Each row below holds a small network's activations on one input, seen along a few directions.
Each table varies a few parts of the input and shows all the possible inputs, shuffled.
Descriptions start from the smaller parts, as in this example, which fits no table here: one of 5 places around a ring, together with either a single point or one of 11 places around a ring or (one of 2 separate values, together with one of 6 places along a line).
Shared parts are said once, and a part with two or three values counts as separate values.

Other details of the inputs shift rows strongly along two fixed directions, in all tables alike. That doesn't count.
These rows show it; all are for the same input, with only those details redrawn:
[-436,  -84,  172,  -84,  320, -405,  -83, -219,  523,  173,  104,  298]
[ 493, -488, -404, -327,  123,   97,  668,  145,  -31,  114, -745,  309]
[ 247,   62,  173,   59, -103,  145, -216, -134, -356,  -17,  128, -130]
[ 220,   74,  196,   74,  -98,  129, -239, -135, -335,   -8,  160, -133]
[ 196,   67,  186,   63,  -89,  116, -237, -144, -296,   -5,  140, -111]
[ 631, -533, -460, -346,   77,  186,  744,  205, -149,  107, -826,  274]
[ 199,   75,  202,   63,  -82,  109, -238, -142, -303,   -7,  150, -125]
[ 549, -510, -392, -342,  137,  109,  700,  190,  -56,  112, -781,  272]

Table:
R1: [-656,  -13,   65,  -46,  158, -345,   70, -184,  728,  -14,  118,   82]
R2: [-457,   99,   84,    9,  458, -266,  -72,  -77,  588,   85,  133,  361]
R3: [ 229,   72,  192,   75,  -86,  121, -223, -135, -350,  -23,  153, -144]
R4: [ -37,  283,   35,  -17, -319,  -34, -432,  146, -437,  151, -113, -138]
R5: [ 225,   84,  123,  160,  -10,  175, -312,    0, -303, -110,  166, -120]
R6: [  86,   83,  268,   78,  -98,  229, -131,  -74, -306, -254,  111, -172]
R7: [ 148,   47,  208,  149, -324,  155,  -53,   -6, -258, -190,  272, -160]
R8: [ 111,  231,   -6,  318, -177,  251,  -18,   47, -204, -108,  209, -288]
R9: [-444,  -84,  242,   -2,  215, -437,   39, -240,  529,   83,   48,  296]
R10: [ 200,  107,  -35,  132,  -31,  171, -277,   -5, -249,  -51,  234, -236]
R11: [ 378, -517, -419, -303,  -18,  262,  922,  264,   26,  -87, -839,  176]
R12: [-503,  -29,  -15, -121,  212, -446,   32,  -85,  703,  128,  298,  136]
R13: [ 473, -443, -512, -326,  117,   77,  670,  151,    3,  173, -649,  144]
R14: [  87,   48,  141,  324, -214,  148, -118,   -4, -236, -169,  181, -187]
R15: [-533,  136, -106,   58,  340, -305,   55,  -36,  710,  151,  203,  136]
R16: [ 311, -478, -455, -194,  -65,    6,  859,  174,   95,  121, -646,  101]
R17: [ -80,  295,  -61,   44, -251,    7, -476,  261, -449,   31,  -75,  -91]
R18: [ 161,   60,  272,   80, -155,   92, -126,  -38, -275, -220,  254,  -64]
R19: [  56,  295,    9,  -90, -360,   40, -440,  258, -467,   10,   -3, -114]
R20: [  82,  143,   17,   13, -139,  249, -132,  -16, -184,  -97,  184, -423]
R21: [ 179,  254,  -54,  141,   36,  284, -188,   21, -234,  -18,  240, -193]
R22: [ 115,  210,  115,  357, -187,  299,  -39,   32, -293, -170,  196, -169]
R23: [-490,  -28,   -2,  -46,  204, -468,   57, -173,  609,  217,  174,   58]
R24: [ 143,   40,  184,  252, -112,  154, -202,  -33, -264, -187,  136,  -79]
R25: [-109,  333,   22, -130, -254,  103, -433,  215, -418,  -19, -143, -187]
R26: [ 347, -458, -598,  -97,  -37,   83,  771,  274,  104,   -7, -658,  144]
R27: [-535,   59,  143,  107,  385, -298,   65,  -98,  565,    0,  121,  390]
R28: [ 124,   56,  241,  238, -317,  118,  -59, -115, -321,  -91,  167, -239]
R29: [-578,  -21, -101,   39,  294, -433,  -30,  -93,  707,  152,  208,  136]
R30: [ 166,  105,  180,  -27,  -39,  286, -256,  -62, -288, -161,  105, -180]
R31: [-528,  -72,   49,  -10,   98, -430,  110, -108,  666,   52,  287,  161]
R32: [ -24,  454,  -40,   58, -209,  151, -389,  311, -444,   71,  -77, -103]
R33: [-598,   -8,   -3, -217,  407, -310,  -64, -198,  664,   89,  142,  162]
R34: [-395,  -89,  120, -140,  296, -339,  -82, -133,  555,   51,  211,  361]
R35: [ 246,   83,   22,  -27, -101,  165, -197,   -8, -269,  -59,  323, -211]
Changing only one part turns R2 into R34. The same change can be made to R32. Which row results?
> R19
What is each input in this table made of?
> one of 5 separate values, together with either a single point or one of 6 places around a ring
List by row number the other rows that have the choice among 5 separate values in common with R20.
> R1, R6, R11, R25, R30, R33
Which other rows does R7 become when the choice among 5 separate values takes its other values? List them by row number.
> R11, R14, R22, R28
Which other rows does R14 become when the place on the ring of 6 takes its other values? List them by row number.
> R5, R10, R24, R26, R29
